These are the activations of a small network on made-up records, seen along a few directions, one row for each record.
Each row is followed by the record's values for the fields Pebun, Telo, Bim, Puno, Metev, Redeg, Maz.
Not every record has every field; a missing one is written absent.
Other fields move the rows too, some of them a lot.
In the rows, 500 means zero.
Strong random noise was added to every row along 5 fixed directions; ignore it. To show where, here is one row again and again, with new noise each time:
[459 636 195 916 325 916 582 698 515 408 558 457 474 373 635 217 643 473]
[509 733 648 369 454 700 472 476 651 730 324 262 458 434 517 475 350 640]
[349 719 566 506 557 782 522 574 587 553 362 337 502 571 672 352 515 558]
[503 655 642 521 450 558 511 539 587 604 487 471 413 519 454 616 435 519]
[475 622 597 580 489 552 567 576 564 538 533 514 446 541 499 577 524 481]
[388 521 614 413 793 399 736 621 567 484 545 621 568 746 483 654 712 471]
[362 556 623 406 792 476 734 605 577 494 497 529 600 704 591 535 715 491]

[390 706 374 907 222 874 327 628 459 384 504 469 322 491 595 371 404 442] => (Pebun d1; Telo b4; Bim f2; Puno n2; Metev j3; Redeg y4; Maz w1)
[555 517 580 678 312 474 359 521 410 439 594 585 247 452 366 695 301 369] => (Pebun d1; Telo b4; Bim f4; Puno n2; Metev j4; Redeg y8; Maz w2)
[458 351 317 492 579 431 435 534 394 361 539 688 484 650 327 605 530 463] => (Pebun d2; Telo b2; Bim f3; Puno n1; Metev j1; Redeg y2; Maz w2)
[463 503 599 884 208 369 326 513 387 324 731 768 376 566 577 605 488 303] => (Pebun d2; Telo b1; Bim f3; Puno n2; Metev j2; Redeg y5; Maz w2)
[481 586 695 601 409 451 524 459 550 540 547 459 560 441 745 394 568 477] => (Pebun d3; Telo b1; Bim f1; Puno n1; Metev j4; Redeg y6; Maz w1)
[496 446 695 464 662 212 713 520 543 490 642 635 605 600 552 633 709 430] => (Pebun d1; Telo b2; Bim f1; Puno n2; Metev j1; Redeg y3; Maz w1)
[615 484 350 986 165 618 488 566 407 330 720 544 370 246 561 403 490 340] => (Pebun d2; Telo b4; Bim f2; Puno n2; Metev j3; Redeg y4; Maz w2)
[527 625 600 466 467 558 512 519 585 618 462 440 430 493 428 600 424 542] => (Pebun d2; Telo b4; Bim f4; Puno n2; Metev j4; Redeg y8; Maz w1)
[559 513 709 597 302 331 426 391 494 526 600 526 513 402 651 494 468 443] => (Pebun d3; Telo b1; Bim f3; Puno n2; Metev j2; Redeg y5; Maz w2)
[577 337 362 391 530 290 470 485 470 513 563 719 527 594 216 706 520 529] => (Pebun d3; Telo b1; Bim f3; Puno n2; Metev j2; Redeg y5; Maz w2)
[518 456 744 367 578 281 619 370 536 552 527 408 679 427 741 402 602 498] => (Pebun d2; Telo b2; Bim f3; Puno n1; Metev j1; Redeg y2; Maz w2)
[474 542 749 264 561 369 444 367 554 614 403 416 565 565 570 542 424 565] => (Pebun d3; Telo b2; Bim f3; Puno n1; Metev j1; Redeg y2; Maz w2)
[318 544 715 561 617 472 425 568 393 325 517 589 327 725 542 658 424 324] => (Pebun d1; Telo b3; Bim f2; Puno n1; Metev j3; Redeg y7; Maz w2)
[521 669 960 479 338 361 394 364 575 641 500 396 437 438 674 576 342 479] => (Pebun d1; Telo b2; Bim f1; Puno n2; Metev j1; Redeg y3; Maz w1)
[441 442 424 596 419 538 321 471 372 354 506 550 432 514 524 450 426 439] => (Pebun d2; Telo b2; Bim f3; Puno n1; Metev j1; Redeg y2; Maz w2)
[420 653 455 633 334 632 365 539 555 533 478 564 475 604 503 502 477 552] => (Pebun d2; Telo b1; Bim f3; Puno n2; Metev j2; Redeg y5; Maz w1)
[193 535 415 431 734 741 393 563 412 326 319 457 514 776 671 310 539 490] => (Pebun d2; Telo b2; Bim f1; Puno n2; Metev j1; Redeg y3; Maz w2)
[662 405 341 736 255 415 353 551 392 415 676 744 238 459  94 830 316 402] => (Pebun d3; Telo b4; Bim f2; Puno n2; Metev j3; Redeg y4; Maz w2)
[459 605 430 575 437 607 394 593 525 514 481 612 344 673 245 727 383 529] => (Pebun d3; Telo b4; Bim f2; Puno n2; Metev j3; Redeg y4; Maz w1)
[560 433 434 692 301 488 391 453 392 401 586 520 458 338 571 396 455 432] => (Pebun d3; Telo b2; Bim f3; Puno n1; Metev j1; Redeg y2; Maz w2)
[644 354 507 270 563 267 603 383 539 625 509 479 681 382 476 485 577 589] => (Pebun d1; Telo b1; Bim f3; Puno n2; Metev j2; Redeg y5; Maz w2)
[737 325 368 435 496 266 702 472 569 608 635 590 649 338 353 556 657 553] => (Pebun d2; Telo b1; Bim f1; Puno n1; Metev j4; Redeg y6; Maz w2)
[451 491 501 411 498 325 306 522 470 527 499 768 394 784 193 853 398 521] => (Pebun d2; Telo b1; Bim f1; Puno n1; Metev j4; Redeg y6; Maz w2)
[493 364 473 281 694 319 588 452 504 526 480 564 675 586 486 495 640 563] => (Pebun d3; Telo b1; Bim f3; Puno n2; Metev j2; Redeg y5; Maz w2)
[530 496 448 596 441 462 566 523 543 512 582 564 591 473 564 441 635 507] => (Pebun d2; Telo b1; Bim f1; Puno n1; Metev j4; Redeg y6; Maz w1)
[653 349 642 278 647 146 678 414 553 606 580 568 592 463 375 687 571 509] => (Pebun d3; Telo b2; Bim f1; Puno n2; Metev j1; Redeg y3; Maz w2)
[745 445 320 633 225 485 436 490 497 577 595 545 380 258 234 600 367 510] => (Pebun d1; Telo b2; Bim f1; Puno n2; Metev j1; Redeg y3; Maz w2)
[541 556 575 570 390 420 540 482 578 566 570 528 557 463 544 524 554 523] => (Pebun d2; Telo b2; Bim f3; Puno n1; Metev j1; Redeg y2; Maz w1)
[551 558 653 438 553 418 663 494 609 598 526 432 550 458 511 579 543 534] => (Pebun d2; Telo b4; Bim f2; Puno n2; Metev j3; Redeg y4; Maz w1)
[460 610 652 484 470 514 490 472 575 570 471 443 522 526 610 477 499 526] => (Pebun d2; Telo b2; Bim f1; Puno n2; Metev j1; Redeg y3; Maz w1)
[502 596 500 754 279 657 373 534 446 428 535 459 339 414 532 478 361 425] => (Pebun d1; Telo b4; Bim f2; Puno n2; Metev j3; Redeg y4; Maz w2)
[423 403 539 418 751 258 750 537 543 460 599 661 748 679 622 502 842 488] => (Pebun d1; Telo b1; Bim f3; Puno n2; Metev j2; Redeg y5; Maz w1)
[459 445 607 597 570 328 588 540 466 397 639 663 498 608 536 601 623 380] => (Pebun d3; Telo b2; Bim f1; Puno n2; Metev j1; Redeg y3; Maz w2)
[476 335 510 574 625 324 704 495 431 342 647 544 701 457 776 311 781 392] => (Pebun d1; Telo b2; Bim f3; Puno n1; Metev j1; Redeg y2; Maz w2)
[507 580 351 413 570 714 619 547 609 605 377 323 599 443 510 354 552 644] => (Pebun d1; Telo b4; Bim f2; Puno n2; Metev j3; Redeg y4; Maz w1)
[638 437 826 493 376 153 505 339 489 546 638 511 527 350 612 588 457 419] => (Pebun d1; Telo b2; Bim f3; Puno n1; Metev j1; Redeg y2; Maz w2)
[382 571 269 765 415 775 364 682 424 343 516 651 293 670 344 573 443 420] => (Pebun d2; Telo b4; Bim f4; Puno n2; Metev j4; Redeg y8; Maz w2)
[629 386 413 544 491 387 586 522 469 464 619 598 459 440 304 653 507 455] => (Pebun d3; Telo b4; Bim f2; Puno n2; Metev j3; Redeg y4; Maz w2)
[565 597 407 426 435 588 442 531 609 674 419 515 430 545 218 666 395 636] => (Pebun d3; Telo b2; Bim f1; Puno n2; Metev j1; Redeg y3; Maz w1)
[447 463 705 587 520 415 433 490 348 314 570 529 307 508 543 620 368 308] => (Pebun d2; Telo b3; Bim f2; Puno n1; Metev j3; Redeg y7; Maz w2)
[561 454 129 694 563 672 771 713 528 433 604 567 541 422 373 442 729 491] => (Pebun d1; Telo b3; Bim f2; Puno n1; Metev j3; Redeg y7; Maz w1)
[542 460 605 569 418 406 527 406 475 479 562 435 582 350 713 348 543 459] => (Pebun d3; Telo b2; Bim f3; Puno n1; Metev j1; Redeg y2; Maz w2)
[282 608 576 585 476 668 334 486 438 386 404 426 519 624 810 273 487 468] => (Pebun d1; Telo b2; Bim f3; Puno n1; Metev j1; Redeg y2; Maz w2)
[410 515 638 230 618 448 341 404 485 550 334 445 503 658 481 562 360 571] => (Pebun d1; Telo b2; Bim f3; Puno n1; Metev j1; Redeg y2; Maz w2)

Which values does each new row have?
[582 539 389 559 393 642 482 519 516 542 470 405 441 374 412 477 405 541] => (Pebun d1; Telo b4; Bim f2; Puno n2; Metev j3; Redeg y4; Maz w2)
[422 521 399 452 518 608 409 491 494 498 398 484 538 590 508 420 486 571] => (Pebun d3; Telo b2; Bim f3; Puno n1; Metev j1; Redeg y2; Maz w2)
[580 342 489 355 615 333 630 412 489 501 528 457 669 394 573 405 616 516] => (Pebun d2; Telo b2; Bim f3; Puno n1; Metev j1; Redeg y2; Maz w2)
[416 577 679 502 473 486 417 447 515 518 464 474 518 560 681 435 487 493] => (Pebun d3; Telo b1; Bim f1; Puno n1; Metev j4; Redeg y6; Maz w2)
[615 455 754 461 340 188 318 362 451 549 585 624 356 491 323 816 275 446] => (Pebun d3; Telo b2; Bim f3; Puno n1; Metev j1; Redeg y2; Maz w2)
[604 406 292 665 436 604 547 559 411 400 568 478 402 295 420 436 471 425] => (Pebun d3; Telo b3; Bim f2; Puno n1; Metev j3; Redeg y7; Maz w2)
[695 384 362 426 377 419 443 414 492 583 515 493 495 324 292 558 394 564] => (Pebun d2; Telo b2; Bim f3; Puno n1; Metev j1; Redeg y2; Maz w2)
[538 586 466 449 451 571 539 484 629 650 443 416 607 439 542 404 551 631] => (Pebun d2; Telo b1; Bim f1; Puno n1; Metev j4; Redeg y6; Maz w1)
[454 573 428 526 426 683 307 526 464 473 410 489 330 590 340 598 292 517] => (Pebun d2; Telo b4; Bim f2; Puno n2; Metev j3; Redeg y4; Maz w2)
[524 385 362 400 628 546 617 467 480 475 452 373 627 368 606 272 601 529] => (Pebun d2; Telo b2; Bim f1; Puno n2; Metev j1; Redeg y3; Maz w2)
[584 427 441 332 522 498 521 394 517 576 419 341 628 340 563 335 497 595] => (Pebun d2; Telo b2; Bim f3; Puno n1; Metev j1; Redeg y2; Maz w2)
[615 377 242 570 507 386 714 566 553 516 645 660 689 449 421 476 775 543] => (Pebun d1; Telo b1; Bim f3; Puno n2; Metev j2; Redeg y5; Maz w1)
[583 368 551 518 579 349 663 482 439 417 608 469 545 360 577 467 581 407] => (Pebun d1; Telo b4; Bim f2; Puno n2; Metev j3; Redeg y4; Maz w2)
[338 515 808 427 756 374 584 532 450 381 510 520 455 694 631 615 534 354] => (Pebun d1; Telo b3; Bim f2; Puno n1; Metev j3; Redeg y7; Maz w2)
[676 405 306 332 581 462 571 554 528 604 478 547 406 460  43 770 398 569] => (Pebun d1; Telo b3; Bim f2; Puno n1; Metev j3; Redeg y7; Maz w2)
[839 482 372 698 108 530 462 449 525 612 618 433 355  92 271 577 294 514] => (Pebun d2; Telo b4; Bim f2; Puno n2; Metev j3; Redeg y4; Maz w2)
[422 565 383 763 367 707 433 567 460 393 525 507 452 487 632 328 531 443] => (Pebun d3; Telo b2; Bim f1; Puno n2; Metev j1; Redeg y3; Maz w2)
[572 474 346 495 503 637 563 532 504 519 467 407 488 370 456 412 492 527] => (Pebun d2; Telo b4; Bim f4; Puno n2; Metev j4; Redeg y8; Maz w2)
[704 352 540 558 451 263 697 434 511 522 678 515 590 245 548 469 622 439] => (Pebun d3; Telo b2; Bim f1; Puno n2; Metev j1; Redeg y3; Maz w2)
[671 344 528 679 330 229 552 443 432 430 743 643 509 327 494 573 558 378] => (Pebun d2; Telo b2; Bim f3; Puno n1; Metev j1; Redeg y2; Maz w2)
[570 443 575 491 428 349 459 424 470 507 555 527 512 442 503 545 464 478] => (Pebun d1; Telo b2; Bim f3; Puno n1; Metev j1; Redeg y2; Maz w2)
[455 598 664 623 476 473 524 568 518 489 571 579 394 587 490 649 497 423] => (Pebun d3; Telo b4; Bim f4; Puno n2; Metev j4; Redeg y8; Maz w1)
